These are the activations of a small network on made-up records, seen along a few directions, one row for each record.
Each row is followed by the record's values for the fields B, H, E, J.
Other fields move the rows too, some of them a lot.
Random noise pushes rows far along 2 fixed directions. That doesn't count. These rows show it; they differ only by the noise:
[-428  111 -539 -223   -4   -4   44 -615 -232 -273 -160   96  270 -149
 -392]
[ 484 -125   65  248 -343  206 -165  -27  223 -623 -203  206  271  316
  587]
[ -87  -58 -199  140 -546  208 -279 -324  -93 -442 -397 -224  144  505
  -32]
[-113  128 -472 -291  391  -97  275 -500  -37 -347   96  579  426 -581
  -47]

[-127  462 -409  -90  241  -99   39 -368 -376 -262  216  166  126 -157
  246] => B=b2, H=h2, E=e1, J=j1
[ 673 -138  422  248   79 -103  -42  602  436  -52   97  318   37   69
  492] => B=b5, H=h1, E=e3, J=j3
[-407  113 -478 -314  291  -69  190 -517 -270  -86  129  229  214 -444
 -339] => B=b4, H=h1, E=e1, J=j2
[ 142  168  162  -46  121  140  -44  146 -134  266  252 -116 -373   15
  443] => B=b2, H=h2, E=e1, J=j3
[  38 -292  159   82 -525  560 -334 -328 -173   14 -171 -548 -299  527
  314] => B=b4, H=h2, E=e1, J=j4
[  26  -39   25  297 -455  173 -231 -195  -38 -373 -236 -278  154  462
  103] => B=b1, H=h2, E=e1, J=j1
[-153   30  119   59  -84    1  -98   35 -164  250   24 -336 -252  171
  -85] => B=b2, H=h2, E=e5, J=j3
[ 151   28   -5 -170  249  -26  250  116  198   65  123  264  -23 -291
   26] => B=b5, H=h2, E=e1, J=j1
[-174  171 -119   40  110 -381   57   -2 -104  -30   57   44   95  -89
 -321] => B=b5, H=h1, E=e1, J=j3
[-354 -107 -235 -404  461  -64  405 -307  197  131   10  446  366 -781
 -628] => B=b1, H=h1, E=e1, J=j4
[  36  281 -162   33   46   56  -96 -213 -321 -147  196  -96 -142   79
  436] => B=b5, H=h2, E=e1, J=j2
[ 334 -144  -24  343 -612  393 -331 -333  203 -618 -460 -179  210  637
  330] => B=b5, H=h2, E=e1, J=j1
[ 338 -171   88 -188  162  344  112 -320  368  -96  -25  279  139 -277
  349] => B=b5, H=h2, E=e1, J=j2
[  -9 -332  -24  -37 -377  306  -14 -319  257 -313 -350   14  201  145
 -228] => B=b5, H=h1, E=e5, J=j1
[ 188 -104  303  231 -337  239 -194   93   42  -64  -93 -292 -153  396
  323] => B=b2, H=h2, E=e5, J=j2
[ -77  409 -245  135 -153  -19 -206 -196 -392 -293   22 -173    6  329
  302] => B=b2, H=h2, E=e1, J=j1
[  21   82   44   81   44 -143  -69  299  -76  121  115  -52 -187   80
   39] => B=b5, H=h1, E=e3, J=j3
[ 305 -241  197  179 -487  169 -246   45  408 -203 -450 -120   74  511
  -45] => B=b5, H=h1, E=e1, J=j4
[  18 -306  -39 -200   11  464   70 -521  224  -50 -121   69  139 -216
  -26] => B=b4, H=h2, E=e1, J=j2
[-329 -217  -21 -493  335  143  302 -103  -10  577  141  -19 -209 -528
 -350] => B=b1, H=h2, E=e3, J=j2
[-303  158 -381 -100 -154 -147  -75 -203   20 -149 -349    8  180  185
 -620] => B=b5, H=h1, E=e3, J=j1
[ 193  134   18  313 -171 -197 -119  224  -12 -427  -64  139  282  244
  274] => B=b1, H=h1, E=e1, J=j4
[-453  199 -355 -472  553 -160  308 -196 -349  415  315  121  -89 -585
 -323] => B=b1, H=h2, E=e3, J=j2
[ -88   34    6   44 -207   90  -57   27    8 -123 -143  -74   47  144
  -63] => B=b2, H=h1, E=e1, J=j1
[  82  -18  216  243  -90 -235  -86  363  -84   24   73  -82  -43  172
  104] => B=b1, H=h1, E=e1, J=j3
[-103 -205  -70 -327  -16  427   70 -577   41   54 -109  -43  -38 -170
    5] => B=b5, H=h2, E=e5, J=j2
[   9 -219   17  -61  -24   18  139 -110  286 -190 -194  274  340 -184
 -219] => B=b2, H=h1, E=e5, J=j4
[ 261  113  147  259  -25 -145  -92  264  189  -78  -31   30   75  183
  133] => B=b2, H=h2, E=e1, J=j3
[ -18 -156   97 -184  -68  525  -37 -265  -49  166   13 -176 -195  -35
  287] => B=b1, H=h2, E=e1, J=j2
[-601 -205 -289  -82 -618  256 -151 -306 -353   -8 -335 -640 -240  429
 -594] => B=b3, H=h1, E=e1, J=j1
[250 -10 252 186 -23  99 -12 273 187 -33  59  31 -15  48 300] => B=b1, H=h2, E=e1, J=j1
[-154  181  -44 -177  391  -66   27   73 -279  490  326  -69 -300 -228
   66] => B=b1, H=h2, E=e3, J=j3
[-214 -180 -149 -101 -222  492  -51 -426  -52  -42 -181 -178  -14   58
  -82] => B=b3, H=h2, E=e1, J=j1
[ -35  -82   37 -176  129   85   43  135  -75  348  145 -125 -253  -96
   68] => B=b1, H=h2, E=e3, J=j2
[-255  392  -73  363 -508 -324 -411  416 -328  -56 -243 -525 -202  832
 -295] => B=b2, H=h1, E=e3, J=j1
[-279  215 -288 -143  356 -383  215   13   36  -28   36  357  331 -395
 -521] => B=b2, H=h1, E=e3, J=j1
[ 350  292  -96  227  167 -378   41  262    5 -436  185  456  238  -31
  384] => B=b5, H=h1, E=e1, J=j3
[ 294  198  222  207 -262  139 -257  310  -45   20  -21 -248 -317  498
  530] => B=b2, H=h2, E=e1, J=j3

Which values does each new row have?
[-192  247 -301   14   56 -194   32 -315 -148 -232  -55   75  275  -45
 -189] => B=b2, H=h2, E=e1, J=j1
[  41  182 -441 -186  245   60  127 -617   66 -361  -12  395  358 -294
   24] => B=b5, H=h2, E=e1, J=j1
[-177  231  -62  -30  -10   26  -84   43 -235  221   49 -236 -261  123
   -1] => B=b2, H=h2, E=e1, J=j3
[  30  335  -72  134  246 -492   34  464  -61  -11  167  247   70  -58
  -47] => B=b2, H=h1, E=e3, J=j3
[-384  482 -423   51  301 -675  139  -10 -182 -176   90  239  373 -248
 -629] => B=b2, H=h1, E=e1, J=j1
[-283  165  -26  611 -727 -317 -445  280 -173 -316 -423 -597  120  900
 -536] => B=b1, H=h1, E=e1, J=j1
[-259  363 -292  -47 -333  212 -312 -328 -530   27 -104 -519 -441  535
  153] => B=b5, H=h2, E=e1, J=j3
[-333  133  -26  -77  215 -200   99  166 -192  328  186  -74 -153 -231
 -327] => B=b1, H=h1, E=e1, J=j3
[ 284   10   37  272  -21 -224   12  160  316 -469 -128  377  524   -2
   64] => B=b1, H=h1, E=e1, J=j4
[-242 -432  -14  -77 -310  204  -11 -292  162    9 -385 -156   87   72
 -538] => B=b5, H=h1, E=e5, J=j4
[ 150 -343  260   20 -226  441  -70 -170  168  -25 -136 -131   -9  106
  258] => B=b1, H=h2, E=e5, J=j2
[ 280  305  -17   22  360 -158   59  267  -42   19  278  281  -93 -152
  494] => B=b5, H=h2, E=e3, J=j3
[-150  -88  -17 -189  356 -385  360  195   80  219  147  268   40 -479
 -482] => B=b5, H=h1, E=e5, J=j3
[ -75 -305  212    9 -367  256 -184   42  155  257 -276 -384 -218  322
 -312] => B=b5, H=h1, E=e1, J=j3
[ -59  233 -240  150   22 -328   -6  -24   14 -325  -27  182  307   17
 -281] => B=b5, H=h1, E=e1, J=j1
[ 445 -137  268  -69  191  211  156  134  321 -106  141  412  104 -312
  570] => B=b2, H=h1, E=e1, J=j2
[-349  205   32  107 -362  -60 -275  164 -310  251 -141 -590 -380  512
 -312] => B=b2, H=h1, E=e1, J=j3
[  17  141 -104  -28  259 -211   62   26 -143    6  246  200   40 -203
   74] => B=b4, H=h1, E=e1, J=j3
[ 556  120  196  349  317 -666  246  783  351 -325  317  594  373 -252
  263] => B=b1, H=h1, E=e1, J=j1
